Each row below holds a small network's activations on one input, seen along a few directions.
Each table varies a few parts of the input and shows all the possible inputs, shuffled.
Descriptions start from the smaller parts, as in this example, which fits no table here: one of 6 places along a line, together with either a single point or one of 9 places along a line or (one of 2 separate values, together with one of 8 places around a ring).
Shared parts are said once, and a part with two or three values counts as separate values.

Table:
R1: [+1.57, +1.90, +0.97, +1.44, +0.64, +0.09, +0.58, -2.59, -1.43, -3.08, +5.86, -0.47, +5.92, +3.54, -2.21, +0.50]
R2: [-0.28, +4.27, -3.08, -2.66, +0.57, -1.41, +0.01, -3.37, -0.55, +3.76, +5.73, -1.85, +4.94, -1.08, -3.13, -0.82]
R3: [+1.63, +1.57, +0.99, +0.12, +1.46, +0.30, +0.26, +4.73, +6.27, +0.30, -2.85, +0.94, -4.59, +3.19, +0.82, +3.36]
R4: [-0.52, -2.69, +0.74, +4.70, +1.07, +1.18, -5.10, +3.75, +2.24, +1.16, -3.83, -2.06, -5.16, -2.02, +0.69, +3.82]
R5: [+1.58, +1.31, -1.89, -1.62, +0.20, +0.83, +1.80, -3.58, -1.40, +0.44, +6.64, -1.62, +3.16, +1.20, -2.79, -0.60]
R6: [-0.78, +1.49, +1.67, -1.23, +0.35, -0.19, +3.10, +0.77, +1.00, -3.10, -2.28, +2.66, +0.12, +2.76, +1.46, -2.44]
R7: [-3.01, -3.12, -1.35, +0.04, -0.38, +0.94, -0.94, -1.03, -3.05, +1.17, -2.28, -1.52, -3.65, -5.06, +0.44, -2.80]
R8: [-2.70, +4.20, -2.30, -5.61, +0.44, -1.86, +2.74, +0.24, +1.65, +3.76, -2.67, +1.19, -0.99, -2.14, +0.21, -3.33]
R9: [+3.92, +1.69, +0.12, +2.92, +1.60, +0.70, -2.27, +1.25, +3.90, +0.42, +5.28, -1.80, +1.44, +4.10, -3.18, +6.11]
R10: [+2.28, -1.78, +2.56, -1.14, -1.90, -0.46, +2.79, +1.63, +0.82, -2.79, -2.96, +3.65, -0.48, +3.19, +3.15, +0.41]
R11: [-4.94, -0.06, -2.46, -1.13, +0.09, -1.09, -2.72, -0.55, -2.42, +4.52, -3.25, -1.59, -1.66, -7.47, +0.08, -2.90]
R12: [+4.61, -1.32, +1.57, +1.81, -1.77, -0.17, +0.29, -1.64, -1.73, -2.73, +5.27, +0.76, +5.50, +3.95, -0.46, +3.21]
R13: [+0.18, -5.91, +2.18, +3.37, -2.28, +0.30, -2.77, +0.79, -3.25, -2.01, -3.87, +0.64, -1.11, -1.95, +2.96, +0.81]
R14: [-2.81, -2.69, +1.36, +3.40, -0.12, +0.54, -2.31, -0.13, -2.93, -2.33, -3.08, -0.32, -0.48, -2.54, +1.28, -2.10]
R15: [-0.74, +1.14, -1.09, -4.43, +0.04, +0.32, +4.54, -0.28, +0.87, +0.50, -1.70, +1.39, -2.96, +0.31, +0.65, -3.24]
What do these inputs look like to the network? -> one of 3 separate values, together with either a single point or one of 4 places along a line
Change only the choice among 3 separate values in R6. List by row number the other rows that result. -> R1, R14
Change only the place on the line of 4 in R6. List by row number the other rows that result. -> R8, R10, R15
Change only the place on the line of 4 in R1. List by row number the other rows that result. -> R2, R5, R12

Table:
R16: [-1.74, +1.27, -0.92, +0.72, +1.67, +0.53, -1.25, +0.71, +1.29, +1.16, -0.45, -1.52, -1.91, -1.25, -1.10, -0.27]
R17: [+1.62, +4.65, -1.82, -3.60, +0.46, -0.76, +3.41, -3.52, -0.03, +0.68, +7.04, -0.13, +5.60, +2.84, -3.02, -1.03]
R18: [+0.77, +0.88, +1.35, -0.48, -0.28, -0.83, +0.89, +1.76, +1.86, -0.87, -2.23, +1.93, +0.10, +2.01, +1.58, +0.65]
R19: [+0.87, -1.06, +0.57, -1.59, -0.72, +0.44, +2.47, +0.91, +0.99, -0.97, -1.99, +1.73, -2.32, +1.41, +1.51, -0.71]
R20: [-2.13, +1.48, -0.89, -1.26, +0.39, -1.14, -0.88, +1.03, +0.83, +2.54, -2.64, +0.10, -0.96, -2.47, +0.33, -0.75]
R21: [-1.15, -0.73, +0.66, +2.41, +0.59, +0.75, -1.15, -0.81, -1.54, -1.86, +0.44, -0.82, +0.79, -0.30, -0.50, -0.86]
R22: [+0.70, -0.50, -1.08, +0.89, +0.09, +0.12, -2.27, +0.16, +0.53, +2.35, +1.35, -1.75, -0.51, -1.33, -0.88, +2.15]
R23: [+1.03, +0.60, +1.50, +1.36, +1.10, +0.79, +0.47, +1.49, +2.22, -2.29, +0.03, +0.39, -0.84, +3.16, -0.07, +1.34]
R24: [-1.32, -2.23, -0.07, -0.75, -1.10, +0.32, +0.93, -1.26, -3.01, -0.68, -1.45, +0.32, -0.82, -2.16, +1.27, -2.62]
R25: [-1.90, -0.32, -1.67, -2.41, -0.03, +0.08, +0.85, +0.06, -0.15, +2.42, -2.46, -0.35, -3.49, -3.03, +0.40, -2.04]
R26: [+1.34, -2.46, +0.46, +2.55, -0.96, +0.36, -2.24, -1.29, -2.43, -0.72, +2.21, -1.11, +2.19, -0.36, -0.43, +1.67]
R27: [-1.56, -0.48, +0.68, +0.44, -0.75, -1.04, -0.79, -0.37, -1.94, -0.62, -1.69, +0.85, +1.65, -1.55, +1.08, -1.47]
R28: [+3.48, -1.09, +1.23, +1.72, -0.48, +0.36, -0.45, +1.15, +1.38, -1.14, +1.84, +0.36, +0.53, +3.03, -0.18, +3.94]
What do these inputs look like to the network? -> either a single point or (one of 3 separate values, together with one of 4 places along a line)
A walk changes only the place on the line of 4. It starts at R22 and steps to R16. List the rest of the walk in order. -> R20, R25
Change only the choice among 3 separate values in R23. List by row number the other rows that result. -> R16, R21

Table:
R29: [+0.89, +0.48, -2.85, -4.49, -2.08, -1.02, +2.40, -1.99, -0.92, +3.86, +3.04, +0.56, +1.30, -2.01, -0.77, -1.40]
R30: [+4.88, -2.24, -0.25, -1.29, -2.19, -0.39, +0.62, -0.19, +0.55, +1.42, +2.73, +0.87, -0.22, +2.27, +0.51, +3.71]
R31: [+2.63, -0.71, -0.03, +0.60, +0.17, +0.99, -0.67, +1.44, +4.02, +1.59, -0.28, -1.00, -2.24, +2.04, +0.82, +2.46]
R32: [-2.88, +1.88, +1.63, +3.92, +1.83, -0.96, -3.61, +1.28, -0.28, -1.98, -0.25, +0.13, +2.59, -0.54, -0.95, +0.32]
R33: [-3.49, -5.66, +0.91, +3.67, -1.74, +0.77, -2.64, +0.50, -4.76, -0.74, -6.50, -0.09, -3.70, -5.81, +3.64, -2.08]
R34: [-1.13, +0.44, +1.16, +3.66, +1.09, +0.38, -3.05, -1.29, -0.36, -2.02, +1.32, -1.22, +3.47, +0.71, +0.02, -1.33]
R35: [-0.18, -5.83, +2.25, +0.56, -2.09, +0.26, -0.27, +3.44, -0.52, -1.96, -7.86, +1.70, -6.47, -2.13, +5.10, -0.63]
R36: [+4.13, -0.59, +2.12, -0.91, -1.94, -0.26, +2.17, -0.36, -0.37, -2.88, +2.13, +2.27, +3.25, +4.94, +1.33, +2.46]
R37: [+2.84, -0.28, +1.86, +0.60, -0.03, +1.57, +2.88, +0.91, +1.10, -3.96, +1.30, +1.64, -0.33, +4.79, -0.58, +1.43]
R38: [+0.79, +0.60, +0.52, +0.76, +1.23, -0.47, -1.05, +3.86, +4.18, +1.64, -1.90, +0.15, -3.01, +0.78, +0.05, +4.34]
R39: [-3.49, +5.17, +0.24, -1.72, +1.77, -2.11, +1.38, +1.12, +1.32, +0.09, -2.52, +1.24, +0.89, +0.09, -0.78, -2.48]
R40: [-4.56, -3.66, -0.26, -2.98, -1.38, -0.06, +0.82, +0.38, -2.33, +1.22, -8.35, +2.00, -5.02, -5.16, +2.94, -5.11]
R41: [+0.22, -2.09, -1.45, +1.87, +0.37, +1.36, -1.76, -1.46, -2.25, +0.51, +3.36, -3.02, -0.64, -1.60, -2.58, +1.50]
R42: [-1.16, +2.40, -0.62, -2.68, +0.87, -0.22, +4.15, -2.03, -0.66, -1.62, +1.59, +0.80, +0.51, +1.01, -1.10, -3.29]
R43: [-1.13, +2.51, -2.87, -3.00, +0.93, +0.40, +0.25, -0.76, +1.46, +3.79, -0.06, -1.61, -1.20, -1.47, +0.24, -2.36]
R44: [-2.13, +0.74, -0.39, +2.88, +1.15, -0.37, -4.56, +1.21, +0.25, +1.77, -0.29, -2.15, -0.35, -3.30, -1.79, +2.50]
R45: [+1.33, -1.00, +1.43, +1.53, -0.99, -0.49, -0.56, -2.72, -4.19, -2.02, +3.62, -0.23, +6.40, +0.71, -0.42, +0.56]
R46: [-0.70, +0.94, -2.94, -3.88, +0.69, +0.89, +2.71, -1.03, -0.36, +2.51, +2.23, -1.00, -2.17, -1.54, -1.55, -1.62]
R47: [+2.07, +0.82, +1.62, +1.59, +0.34, +0.82, +0.53, +1.38, +3.42, -2.55, -0.83, +1.23, +0.78, +4.72, +1.20, +0.53]
R48: [+3.41, -1.80, +0.01, -0.24, -0.19, +1.62, +1.48, +0.73, +1.93, +0.13, +1.97, -0.25, -3.63, +1.96, -0.89, +3.30]
R49: [-0.33, -0.73, +1.44, +2.77, +0.90, +1.02, -0.54, -1.75, -2.78, -3.25, +3.42, -0.86, +2.38, +0.79, -1.75, -0.46]
R50: [-0.57, -0.86, -1.19, +2.55, +0.33, +0.78, -4.29, -1.06, +0.03, +1.70, +1.37, -3.56, +0.43, -1.67, -0.80, +0.68]
R51: [+0.33, +2.14, +2.16, +1.77, +1.38, -0.67, +0.08, +3.92, +3.43, -2.42, -2.46, +2.42, -0.01, +3.57, +0.34, +2.25]
R52: [-2.00, +3.73, -0.60, -1.79, +0.99, -0.77, +1.79, -1.57, +1.43, -0.18, -0.60, +0.16, +1.58, +1.25, +0.61, -4.11]
R53: [+2.36, -2.44, -1.65, +1.14, -1.70, -0.43, -2.09, -2.55, -3.34, +1.86, +3.63, -1.59, +2.93, -1.93, -1.83, +1.90]
R54: [-2.40, +4.07, -1.65, -2.86, +1.74, -1.15, -0.06, +1.29, +1.76, +3.99, -2.09, -0.42, -2.07, -3.08, -1.22, -0.57]
R55: [+0.26, +1.97, -0.59, -4.03, -1.43, -1.46, +3.88, -2.69, -1.75, -0.51, +2.28, +1.83, +4.57, +0.62, +0.20, -2.48]
The inputs of R34 and R52 match in every part but one. If R32 is changed in the same way as R34 into R52, which row does it become? -> R39
What do these inputs look like to the network? -> one of 3 separate values, together with either a single point or (one of 2 separate values, together with one of 4 places along a line)
Change only the place on the line of 4 in R30. List by row number the other rows that result. -> R31, R38, R48
